Each row below holds a small network's activations on one input, seen along a few directions.
In each table, some parts of the input vary, and every possible input appears once, in random order.
Descriptions start from the smaller parts, as in this example, which fits no table here: one of 6 places along a line, together with either a single point or one of 9 places around a ring or (one of 2 separate values, together with one of 5 places around a ring).
Shared parts are said once, and a part with two or three values counts as separate values.
(in the rows, 128 means zero)

Other details of the inputs shift rows strongly along two fixed directions, in all tables alike. That doesn't count.

Table:
r1: [121 113 153 121 128 142  77 117  86 117 150  96 115]
r2: [127 139 161 113 120 109  69 114 140  74 135 136 121]
r3: [112 138  96 116 140  83 171 141 175 102 118 173 137]
r4: [168 146 153 163 120 141  91  87 104 143 112 112 111]
r5: [103  91  59 116 141 106 223 149 181 140 131 160 126]
r6: [110 105  69 106 132 126 230 156 164 156 116 184 132]
r7: [134 139 126 126 137 143  78 119  88 134 158 100 140]
r8: [115 108  62 115 120 145 200 144 151 177 127 147 151]
r9: [122 143 145 107 123 106  99 122 144  81 127 150 136]
r10: [127 145 174 125 102 141  91 114 113 116 130  93 123]
r11: [115 148 118 115 133  68 178 140 182  77 110 178 133]
r12: [113 113  61 130 130 119 213 152 152 171 131 157 149]
r13: [110 117  97 113 132  99 192 150 162 106 117 180 136]
r14: [122  83  64 114 142 152 187 160 102 166 139 133 130]
r15: [146 121 124 150 132 169 103 132  41 191 168  67 127]
r16: [141 144 167 146 108 140  53 111  83 131 161  75 132]
r17: [124  77  43 167 167 209 217 138 130 226 107 124 148]
r18: [118 146 111 118 109 104 172 135 177 113 106 168 144]
r19: [128 153 176 139 144  96 141 120 232  43  60 197 128]
r20: [111 141 148  98 102  86 156 131 210  66 102 176 110]
r21: [126 141 142 121 137 103 111 140 123 105 128 117 121]
r22: [132 135 151 111 117 126 113 139 132 119 117 127 116]
r23: [127 141 144 118 125 119  83 120 109 100 137 139 129]
r24: [167 129 141 175 141 131 102 101  99 157 126 111 130]
r25: [143 152 158 134 108 123  82 117 110 118 144 102 151]
r26: [130 153 164 109 104 115  93 121 163  84 121 148 117]
r27: [112 141 120 115 125  78 143 133 191  74 119 161 129]
r28: [111 138 144 102 127  67 152 149 191  54  95 174 123]
r29: [125 119 148 144 132 161  78 127  56 187 163  64 129]
r30: [145 145 120 146 140  64 165 120 209  70  88 188 119]
r31: [120  61  39 143 140 175 201 149  99 241 165  92 129]
r32: [119  99  73 166 168 137 233 149 197 151  90 164 153]
r33: [119 126 147 123 134 119 107 124 114 109 145 103 121]
r34: [139 172 192 152 163  89  75 101 173  37  86 142 137]
r35: [170 155 179 155 118 117  72  91 133  96  99 153 100]
r36: [141 143 192 161 153 143  51 100 120  68 106 120 128]
r37: [115 119 103 123 118  88 202 163 173 129 111 147 141]
r38: [129 152 171 117  98 110 113 109 152  93 122 123 123]
r39: [111 135 151 124 142 112  98 134 117 115 142 114 121]
r40: [151 118 129 130 129 196  78 127  32 191 158  76 111]
r41: [146 124 122 130 130 197  67 114  37 195 164  91 125]
r42: [131 154 150 118  98 119 112 116 156 101 120 132 135]
r43: [139 151 153 122 106 125 125 127 119 117 119 118 130]
r44: [124  95  55 140 138 151 206 149  95 208 148 120 147]
r45: [100 112  95 115 119 122 189 150 164 153 114 144 129]
r46: [141 151 165 111 107 152  57 112  94 117 142 110 135]
r47: [120  85  58 125 130 168 195 159 103 216 132 106 132]
r48: [120 122 150 116 121 157  85 128 100 151 136 104 110]
r49: [106 139 169 111 125 102  87 128 140  78 124 136 114]
r50: [127 140 179 103 111 132  90 117 125  97 127 110 112]
r51: [138 108 140 149 128 180  81 122  39 193 175  45 124]
r52: [119  93  39 128 133 171 226 147 102 223 141 132 142]
r53: [130 126 168 116 126 128  61 103  97  99 152  98 119]
r54: [131 156 159 119 128  95 104 126 120  84 129 124 120]
r55: [167 101 120 170 152 179  63  96  38 178 149  95 108]
Each input here is: one of 5 places around a ring, together with either one of 2 separate values or one of 9 places around a ring.
The inputs of r13 and r6 match in every part but the place on the ring of 5. If r49 is changed in the same way as r13 into r6, which row does it become?
Answer: r48
The inputs of r47 and r28 match in every part but the place on the ring of 5. If r18 is changed in the same way as r47 into r28, which row does it become?
Answer: r23
Which other rows does r9 become when the place on the ring of 5 takes its other values? List them by row number.
Answer: r7, r8, r25, r46
Which other rows does r35 become when the choice among 2 separate values takes its other values? List them by row number.
Answer: r19
Which other rows does r32 become when the choice among 2 separate values takes its other values? List them by row number.
Answer: r24
Start at r43 and move only the place on the ring of 5, one step at a time. The first step leads to r15. Which rows follow, in order?
Answer: r54, r14, r40

Table:
r56: [146 144 153 125 117 148  94  95 135 116 115 128 128]
r57: [ 98 144  92  81 103  55 210 168 186 104 134 173 134]
r58: [125 109  64 115 154 117 188 133 171 117 107 177 137]
r59: [150  99  98 140 136 190 129 129  73 190 131 116 121]
r60: [119 188 191  91  65  60  87 115 156  63 129 131 120]
r61: [125  69   8 128 170 164 203 135 121 207 151 146 152]
r62: [142  97  80 144 139 178 146 125  75 213 135 108 115]
r63: [ 96 151 186  71 107  69  77 138 179  20 130 151 117]
r64: [126 125 115 137 140 120 141 130 140 132 119 153 116]
r65: [134 133 128 141 120 155 120 110 125 148 131 127 143]
r66: [144 132 131 148 151 174  81 112  67 164 164  99 140]
r67: [155 117 145 148 132 173  94 115  46 181 147  62 126]
r68: [145 113 117 141 119 170 113 117 113 159 123 117 116]
r69: [144 125 147 146 138 117  87 111 101 105 140  94 125]
r70: [125 148 156 155 137 123  92 119 100 120 144  91 126]
r71: [119 109 100 132 124 106 214 146 176 130  96 168 123]
r72: [ 97 116 146  85 118 121 115 155 131  97 156 130 118]
r73: [144 144 171 147 133 128  79 109  98 118 142 105 114]
r74: [133 134 148 146 145 119  88 117 102 115 144  92 127]
r75: [121 104  99 131 114 103 221 138 208 120 103 159 134]
r76: [134 154 167 142 122 146  83 113  92 119 125 118 145]
r77: [133 128 102 113 132 121 188 135 177 120  90 179 133]
r78: [134 164 184 130 140  85  74 128 157  58 109 125 139]
r79: [128 174 184 136 126  88  94 117 158  53 111 150 144]
r80: [137 133 118 132 135 123 139 133 152 111 117 164 118]
r81: [138 127 154 149 113 142 104 114 116 149 127 106 118]
r82: [ 97 115 159  87 100 145  91 131 108 125 147 101 113]
r83: [142 134 140 137 141 176  88 108  65 175 142 101 134]
r84: [ 73 103 104  73 103 101 218 173 190  99 110 175 121]
r85: [130 128  99 126 149 140 140 119 130 135 124 148 128]
r86: [152 122 153 143 143 131  72 112  87 125 143  99 112]
r87: [109 123 104 131 129 127 187 151 189 141  97 138 141]
r88: [120 144 123  94 109  79 112 145 112 113 162 126 127]
r89: [120 106  98 136 138  97 206 148 177 121 114 151 126]
r90: [147 135 148 134 141 108  85 119 127 102 121 136 110]
r91: [137 100  78 136 148 153 126 130 108 149 132 138 123]
r92: [115  89  60 145 134 182 181 134 114 218 137 122 145]
r93: [125 137 145 139 137 116  90 117 123  94 125 131 144]
r94: [128 130 132 146 130 143 134 131  97 159 129  99 130]
r95: [130 154 140  91  87  98 129 143 105 124 147 121 129]
r96: [116 127 134 144 121 127 144 123 143 147 123 111 131]
r97: [137 122 128 139 117 137 143 123 158 134 114 145 117]
r98: [128 106 100 150 158 178 129 148  81 184 148  87 139]
r99: [135 175 204 126 119  98  97 123 161  59  98 134 137]
The inputs of r91 and r59 match in every part but one. If r58 is changed in the same way as r91 into r59, which row does it become?
Answer: r77
The inputs of r71 and r73 match in every part but one. If r99 is changed in the same way as r71 into r73, which row does it become?
Answer: r98
What do these inputs look like to the network?
Answer: one of 4 places along a line, together with either one of 2 separate values or one of 9 places around a ring
Which other rows agree with r65 in the place on the line of 4? List them by row number.
Answer: r56, r60, r68, r75, r81, r82, r87, r92, r96, r97
Which other rows does r72 become when the choice among 2 separate values takes its other values? List them by row number.
Answer: r57

Table:
r100: [116 141 139 136 153  62 149 130 197  48 107 189 137]
r101: [123  87  53 122 143 185 185 142 120 215 134 130 142]
r102: [117 112  79 138 163  91 183 144 166 106 105 172 140]
r103: [153 160 201 142 128 120  35  90 114  67 129 129 110]
r104: [151 118 156 148 131 199  62 107  41 185 143  51 127]
r105: [151 195 229 132  82 113  44  96 111  90 128 104 125]
r106: [125 124  74 137 165  91 173 148 170  97 110 160 137]
r107: [114 133 128 121 122  98 182 132 210  89  89 160 131]
r108: [129 132 130 141 113 152 149 125 104 180 129  93 128]
r109: [159 155 202 142 126 148  13  88  77  89 133 111 113]
r110: [135 101  85 150 109 191 135 129  58 252 161  67 132]
r111: [131  67  54 139 159 174 197 143 118 197 130 143 123]
r112: [ 60 138 134  14  69  38 158 190 179  48 166 154 117]
What do these inputs look like to the network?
Answer: either a single point or (one of 3 separate values, together with one of 4 places along a line)
Which other rows does r108 become when the choice among 3 separate values takes its other values? List them by row number.
Answer: r105, r110
